These are the activations of a small neural network, seen along a few directions. Each row is one input.
In each table, some parts of the input vary, and every possible input appears once, in random order.
A made-up example of a description, with smaller parts first: one of 8 places around a ring, together with either a single point or one of 11 places along a line or (one of 3 separate values, together with one of 4 places along a line).
Shared parts are said once, and a part with two or three values counts as separate values.

Other details of the inputs shift rows strongly along two fixed directions, in all tables alike. That doesn't count.

Table:
x1: [-13  18  -5   1  13 -19  -9  -9  36 -33  -8]
x2: [-11  -1  -5  -3   0  -3  -5 -22  17 -22   0]
x3: [-19  13 -23  12 -12   4  -8  50   9   0   7]
x4: [  5 -23 -18   6   1  10  14  19  -9  28  -7]
x5: [-23  10  -7  -1  19  -9  -9 -21  35 -30  -6]
x6: [-30  28   9  -2  16  -4  -7 -11  33 -15   2]
x7: [ 49 -19  33 -18 -16  -7  -1 -41 -59   0   8]
x8: [ 40  -1  39 -22 -26  -2  14 -32 -47  15   8]
x9: [-35  32  11  -2  11  -9  -5 -20  37 -26  -2]
x10: [ 22  -7  17 -12  -3  -6  -6 -31 -26 -13   3]
x11: [-15  10 -24  11 -14   3  -3  56   6   8   4]
x12: [-10  -9 -27  21  13   0  -5  41   9  14   2]
x13: [ -3   3   1  -8   8 -11  -1 -25  16 -20 -10]
x14: [-21  10  -4  13  13  13   6  35  15  25   4]
x15: [-15  17   2  -3  16  -4  -7 -14  38 -32 -13]
x16: [-18  15  -5   0  11 -14 -13 -11  35 -35  -5]
x17: [ 17  -3  17 -11  -3  -7  -7 -34 -15 -20   1]
x18: [ 18 -21 -16  11  -4   1   4  35 -20  29   4]
x19: [  1  -5  -5  12  -7  15  13  27 -21  44   8]
x20: [ 16 -13  10 -12  -6   1   2 -34 -19  -5   2]
x21: [-20  15  -1   2  13  -2 -15  -8  36 -37  -1]
x22: [  0   6   3   0   4 -14 -12 -15  12 -25   2]
x23: [-12  23  21 -10  -1  -7   2 -25  11 -14   2]
x24: [ -1   8   7  -5   0  -3  -9 -15  18 -29  -2]
x25: [ 24 -20  13 -13 -19   1   3 -33 -34  -3   9]
x26: [ 13  11  29 -10 -15  -3   9 -29 -19   4   0]
x27: [-29  -3 -35  19  22  10  -5  39  32   9  -9]
x28: [ -2   8   7  -3   1  -1 -12 -18  17 -31   1]
x29: [-22   3 -30  20  14   9   0  47  38   3  -9]
x30: [ 38 -11  27 -19 -15  -7  -1 -42 -40  -9   1]
x31: [-30  -5 -36  17  23   3   1  35  36  13 -10]
x32: [ 29 -28 -10   4 -12  12  13  22 -38  37  -6]
x33: [ 12  16  24 -13  -6  -2  12 -17 -10   4   3]
x34: [ 16 -12   7  -8 -13  -5  -1 -28 -17 -13   5]
x35: [ -6   4  -1  -2  -2  -4 -11 -19  13 -28  -2]
x36: [ -6   5   4  -6   8  -4 -10 -25   9 -26  -5]
x37: [ 21  -1  17 -14  -3 -10  -1 -33 -11 -19  -6]
x38: [ -4  -7 -24  14  17  -2   3  36  13  19 -10]
x39: [-20  15   3  -2  20  -2 -14 -16  34 -34  -5]
x40: [ 20 -33 -12   7  -5  10   9  19 -39  39   4]
x41: [-17  14  -6  11  12   9   8  35  19  28  -4]
x42: [-30  30   8  -2  10  -5  -3 -15  35 -14  -2]
x43: [ 28 -14  -3   1 -37  10   4  40 -59  29  17]
x44: [ 11 -17 -16  10  -4   2   6  30 -11  18  -3]
x45: [  6  -9  10 -13   0  -2  -1 -35 -11 -12   1]
x46: [ -1  -3  -1   7  -7   7  19  28 -15  37   0]
x47: [-13 -10 -27  14   3   6  -2  34  13  11  -5]
x48: [ -8 -10 -24  18  18   2  -2  35   9  19  -3]
x49: [ 16 -11   9 -12 -16  -4   6 -30 -13 -11  -2]
x50: [-12  20  19  -8   1  -6  -1 -18  17  -8   0]
x51: [-19  14  -7   3  12 -11 -15 -12  34 -37  -2]
x52: [ 20  -8   8  -1 -11  15  19  24 -35  46   9]
x53: [  5  11  33 -14 -11  -5   3 -36 -19  -7   8]
x54: [-10  -9 -20  16  14  15  -2  35  13  15  -3]
x55: [ 21  -6  11 -12 -17  -5   1 -25 -16 -16  -5]
x56: [ 30 -16  14 -14 -20  -7   2 -33 -32  -5   4]
x57: [ 19 -34 -11   3  -9  13  14  18 -34  42   0]
x58: [-30  32  14  -4  20  -2  -5 -12  34 -20   3]
x59: [ 27 -19  14 -16 -22  -1   5 -34 -32  -3   5]
x60: [-12 -12 -32  15   5   2   7  34  15  16  -7]
x61: [ 10 -11   5   8 -12  13  12  20 -36  46  11]
x62: [ 28 -36  -8   6 -17   9   9  15 -49  35   9]
x63: [-19   8 -11  15  11  12   7  35   9  29   3]
x64: [-13  -9 -25  18  10   3  -6  35   9   9   1]
x65: [  0   7   8  -7  10 -15  -9 -21  13 -22  -6]
x66: [-12  27  19 -10   9  -5  -3 -21  15 -13   6]
x67: [ 25  -5  26 -18  -9  -1  -2 -35 -19 -16  -1]
x68: [ 21  -6  -8   3 -34   6   7  45 -40  24   7]
x69: [ 10  -4   9  -9  -9  -3  -7 -26 -12 -23   2]
x70: [-18  11  -9  12  11  12   6  38  16  34   0]
x71: [-20  13  -4  -4  14  -7 -11 -17  35 -31 -12]
x72: [-20  12 -11  13  13  13   8  36  14  27   4]
Description of these inputs: one of 4 places along a line, together with either a single point or one of 5 places along a line or (one of 2 separate values, together with one of 6 places along a line).
Changing only the place on the line of 4 turns x56 into x60. The same change can be made to x47. Which row results? -> x55
Change only the choice among 2 separate values in x18. List by row number the other rows that result. -> x65
Change only the place on the line of 5 in x33. List by row number the other rows that result. -> x8, x26, x41, x46
Change only the place on the line of 6 in x20. List by row number the other rows that result. -> x5, x17, x27, x48, x54
Change only the place on the line of 6 in x31. List by row number the other rows that result. -> x30, x57, x65, x67, x71

Table:
x73: [-11 -21 -40  23   4  12   2  57   4  28  -1]
x74: [-17   4 -18   6   8  -6 -12   9  26 -23  -4]
x75: [ -1 -15 -14   7  10   4   2  10   3  11  -5]
x76: [ 28 -13   5  -7 -17  -6  -5 -10 -28 -11   3]
x77: [  4  14  15  -7 -11  -3  -2  -8  -7  -7   6]
x78: [ -3   2   6  -8  11 -10  -7 -34  18 -27  -6]
x79: [-1  3  8  0  1  6  9  2 -6 18  2]
x80: [-15  14   6   0  10   1   2  -2  16   3  -2]
x81: [ 13  24  32 -21 -18 -14 -10 -38  -7 -38   6]
x82: [ 16 -18  -2   0   2   2   2  -4 -16   9  -3]
x83: [ 25  -4  29 -14 -15   4  11 -28 -37  14   7]
x84: [ 35 -38  -2   1 -12  11  13   7 -49  37   3]
x85: [-7 12  8 -1  8  1  3 -1  7  6  0]
x86: [ 32 -13   8  -9 -21  -7  -7 -13 -31 -15   3]
x87: [-33   3 -32  14  13  -1  -6  23  40 -12  -7]
x88: [  5 -25 -18  10   4  10   7  18 -10  25  -3]
x89: [-18  24   0   1   2  -6  -8  10  23 -17   1]
x90: [  9   9  24 -11  -2  -2   4 -27  -9   0   3]
x91: [-15   2 -18  15  -2  12   6  48   2  30   5]
x92: [-31  36  11 -10   4 -11  -8 -26  40 -39  -1]
x93: [ 0  2  4  4  4  6  8 11 -5 22  2]
x94: [-16   0 -13   5  19  -4  -6  -3  28 -13  -9]
Describe the family of inputs behind these rows. -> one of 2 separate values, together with either one of 5 places along a line or one of 6 places along a line
Changing only the choice among 2 separate values turns x88 into x83. The same change can be made to x94. Which row results? -> x93
Change only the place on the line of 5 in x77. List by row number the other rows that result. -> x81, x89, x91, x92
Change only the choice among 2 separate values in x73. List by row number the other rows that result. -> x91
